Each row below holds a small network's activations on one input, seen along a few directions.
Each table varies a few parts of the input and shows all the possible inputs, shuffled.
A made-up example of a description, with smaller parts first: one of 5 places around a ring, together with either a single point or one of 9 places along a line or (one of 2 separate values, together with one of 6 places along a line).
Shared parts are said once, and a part with two or three values counts as separate values.

Other details of the inputs shift rows strongly along two fixed directions, in all tables alike. That doesn't count.

Table:
row 1: -18  -12  -1  4  -1  -6  -18  6  -7  15  20  12
row 2: -11  -15  -9  -1  -2  -12  -7  4  -6  8  24  16
row 3: 47  -99  -37  57  -96  54  -20  -37  102  86  101  -47
row 4: -23  4  13  5  14  8  17  3  -4  -21  -10  9
row 5: -14  1  -6  5  28  -9  14  2  -11  2  -21  -16
row 6: -7  4  7  11  9  4  10  5  3  -9  -35  19
row 7: -11  -10  7  -2  7  -13  -4  7  -2  21  20  13
row 8: -6  -6  4  -7  6  -15  -16  3  6  17  13  15
row 9: -17  13  -6  -3  16  -2  10  6  1  -7  -37  -5
row 10: 71  60  29  -50  -31  31  -29  6  -37  -29  29  -20
row 11: -19  8  9  7  12  -3  15  11  -5  -25  -10  -4
row 12: 4  -2  5  6  13  -11  -1  12  -1  -11  -33  2
row 13: -4  -25  -12  12  -23  3  13  -9  19  9  8  -19
row 14: -16  7  10  0  11  9  6  -1  8  -26  -18  15
row 15: -13  -3  11  0  16  -5  8  9  -7  -23  -8  -6
row 16: 11  -18  -8  21  -20  6  -4  3  30  9  -4  -9
row 17: -21  -1  3  1  7  1  26  -6  -8  -11  -23  9
row 18: -6  5  -9  -1  25  -10  1  -3  0  -3  -29  -11
row 19: 11  -34  -22  -2  -24  -5  -21  -6  31  23  44  8
row 20: 7  2  0  14  18  -16  -2  5  0  -9  -27  -2
row 21: -11  -8  1  -4  9  -13  16  0  -12  -12  -22  -7
row 22: -11  8  -5  -3  3  -10  12  -3  1  -19  -32  0
row 23: -5  -11  -13  -6  -4  -14  -19  0  3  4  17  19
row 24: 73  54  30  -33  -32  24  -13  17  -53  -8  19  -21
row 25: -13  0  11  16  11  2  22  9  -8  -4  -27  14
row 26: -15  -10  6  3  6  -6  -14  10  -4  21  19  11
row 27: -9  -6  3  -1  4  -8  -26  6  4  17  12  14
row 28: -8  -3  -4  5  14  -18  15  -7  -11  -11  -15  -11
row 29: -1  -6  1  -10  4  -20  -11  2  9  13  14  17
row 30: -9  1  6  9  21  -10  7  2  -7  -21  -2  -10
row 31: -4  -4  -3  -10  7  -13  4  -4  -1  -17  -30  -3
row 32: -18  13  -8  5  22  5  13  -9  4  -1  -31  6
row 33: 72  68  23  -23  -34  36  -15  -1  -36  -8  17  -2
row 34: 0  -2  4  20  19  -17  11  9  -11  -5  -19  -6
row 35: 53  45  15  -39  -43  23  -52  3  -34  8  51  -1
row 36: -24  8  -3  3  19  -2  22  11  -10  -1  -29  -10
row 37: 3  -26  -15  -1  -6  8  -8  -6  27  18  -6  -22
row 38: -5  -31  -17  23  -20  12  15  -25  28  18  18  -11
row 39: -21  8  -3  -5  18  9  13  -2  3  -3  -37  9
row 40: -20  9  8  15  19  4  18  -4  -3  -20  -4  7
row 41: 49  67  16  -32  -20  40  0  -4  -46  3  22  -17
row 42: -6  -15  -9  -4  1  -14  -1  6  -2  9  26  17
row 43: -5  -31  -13  6  -4  9  4  -1  17  23  3  -27
row 44: -1  1  -8  -1  12  -17  3  -11  0  -15  -23  -6
row 45: 1  -9  -7  -11  1  -19  -9  3  9  8  18  19
row 46: -13  13  4  9  16  5  6  -8  8  -24  -11  12
row 47: -12  9  -6  5  9  -2  15  -17  4  -13  -25  11
row 48: 3  -33  -8  31  -22  6  8  5  28  20  8  -17
row 49: 1  -16  -5  10  -18  11  -7  -3  35  -7  13  -14
row 50: -7  -10  4  -5  6  -18  1  5  0  18  21  14
row 51: -5  -13  -3  -6  3  -17  3  6  0  13  25  16
row 52: -17  -13  -5  3  -4  -11  -13  3  -10  10  21  13
row 53: -12  -8  -8  -2  -6  -13  -25  0  -1  5  14  17
row 54: 72  63  23  -40  -26  26  -30  -1  -35  -27  34  -23
row 55: -15  3  -1  -5  4  2  15  -11  3  -15  -32  14
row 56: -27  4  1  1  21  9  24  3  -9  2  -29  3
Description of these inputs: one of 2 separate values, together with either one of 8 places around a ring or (one of 4 separate values, together with one of 5 places along a line).
Question: Changing only the choice among 2 separate values turns row 56 into row 39. The same change can be made to row 40. Which row results?
Answer: row 46
Question: Changing only the choice among 2 separate values turns row 7 into row 8. The same change can be made to row 4. Which row results?
Answer: row 14
Question: Change only the choice among 2 separate values in row 12. List by row number the other rows that result.
Answer: row 24
Question: Change only the choice among 4 separate values in row 40. List by row number the other rows that result.
Answer: row 3, row 38, row 41
Question: Change only the choice among 2 separate values in row 34. List by row number the other rows that result.
Answer: row 20

Table:
row 57: 35  23  11  -21  -23  -1  -24  2  -16  -3  52  -2
row 58: 70  28  11  -15  -57  46  -4  -7  -19  15  46  -36
row 59: 35  -91  -31  29  -82  24  -42  -23  87  62  108  -25
row 60: 11  22  16  -13  0  -6  -19  8  -21  6  8  24
row 61: 33  22  11  -7  -9  16  14  1  -14  -4  -4  -20
row 62: -62  24  12  10  57  -12  33  10  -21  -39  -64  26
row 63: 9  27  5  -18  2  -7  -16  9  -26  13  11  21
row 64: 41  19  14  -23  -33  11  -29  12  -18  3  40  12
row 65: -47  -110  -52  61  -12  -7  11  -34  104  30  -11  -15
row 66: -91  -105  -43  74  25  -16  40  -24  89  20  -33  8
row 67: 17  27  9  -13  -4  19  13  -8  -7  -15  -12  -3
row 68: -36  -7  -1  -2  43  -32  2  6  -18  -16  -10  22
row 69: -46  17  -3  -13  52  -38  12  22  -33  -9  -38  37
row 70: -6  16  2  4  26  -19  20  5  -21  -26  -54  -6
row 71: 0  16  8  -32  1  -12  -11  5  -30  6  16  4
row 72: -17  23  4  -6  31  -4  5  3  -4  -33  -51  3
row 73: -8  18  8  2  35  -12  10  14  -14  -26  -53  -11
row 74: 63  30  17  -14  -52  51  -14  0  -18  16  51  -39
Question: Describe the family of inputs behind these rows.
Answer: either one of 8 places around a ring or (one of 2 separate values, together with one of 5 places along a line)

Table:
row 75: -8  -13  0  2  -1  -8  -3  3  2  7  21  8
row 76: -5  -12  -6  -4  0  -16  -20  4  5  16  15  16
row 77: -9  -9  3  6  4  -11  -7  8  -2  8  15  13
row 78: 4  -32  -12  17  -17  9  -2  -10  33  8  5  -22
row 79: 3  -29  -12  17  -12  11  4  -12  29  19  7  -20
row 80: 58  108  40  -69  -8  12  -21  18  -94  -32  21  11
row 81: 84  29  9  -28  -67  51  -28  -11  -2  9  57  -38
row 82: -14  32  13  -5  34  -11  16  9  -24  -38  -48  9
row 83: -6  -12  1  7  0  -9  -8  7  1  11  19  11
row 84: -6  -16  -6  -6  -2  -13  -15  1  7  14  18  13
row 85: -4  -7  -4  7  -3  9  9  -2  9  8  -6  -9
row 86: -21  -6  -1  12  22  -12  13  1  4  -19  -37  -2
row 87: -35  -4  -1  -4  33  -33  0  9  -9  -7  -18  29
row 88: -16  -24  -10  4  5  -20  -17  3  14  17  10  18
row 89: -1  -27  -13  17  -5  1  7  -7  25  8  -5  -18
row 90: -8  -34  -8  12  -12  -3  -7  -3  22  20  34  2
row 91: 2  -27  -12  18  -17  13  2  -13  36  10  8  -13
row 92: -29  40  15  -19  46  -30  7  16  -48  -31  -31  32
row 93: 83  47  15  -34  -61  50  -23  -9  -18  2  50  -29
row 94: -2  -28  -13  16  -17  16  5  -12  30  19  8  -12
row 95: -14  34  13  -7  37  -11  22  10  -35  -27  -48  6
row 96: -11  31  10  -6  34  -16  20  12  -32  -32  -49  4
row 97: -4  -11  -6  9  -5  10  9  -4  13  11  -3  -11
row 98: -10  -21  -9  17  -6  8  9  -11  25  7  -5  -5
row 99: -27  -2  -1  13  21  -6  20  -2  4  -13  -34  10
row 100: -4  -8  -5  8  -5  11  9  -5  10  5  -6  -5
Question: Changing only one part turns row 83 into row 77. The same change can be made to row 97. Which row results?
Answer: row 85
Question: Describe the family of inputs behind these rows.
Answer: one of 2 separate values, together with either one of 5 places along a line or one of 8 places around a ring
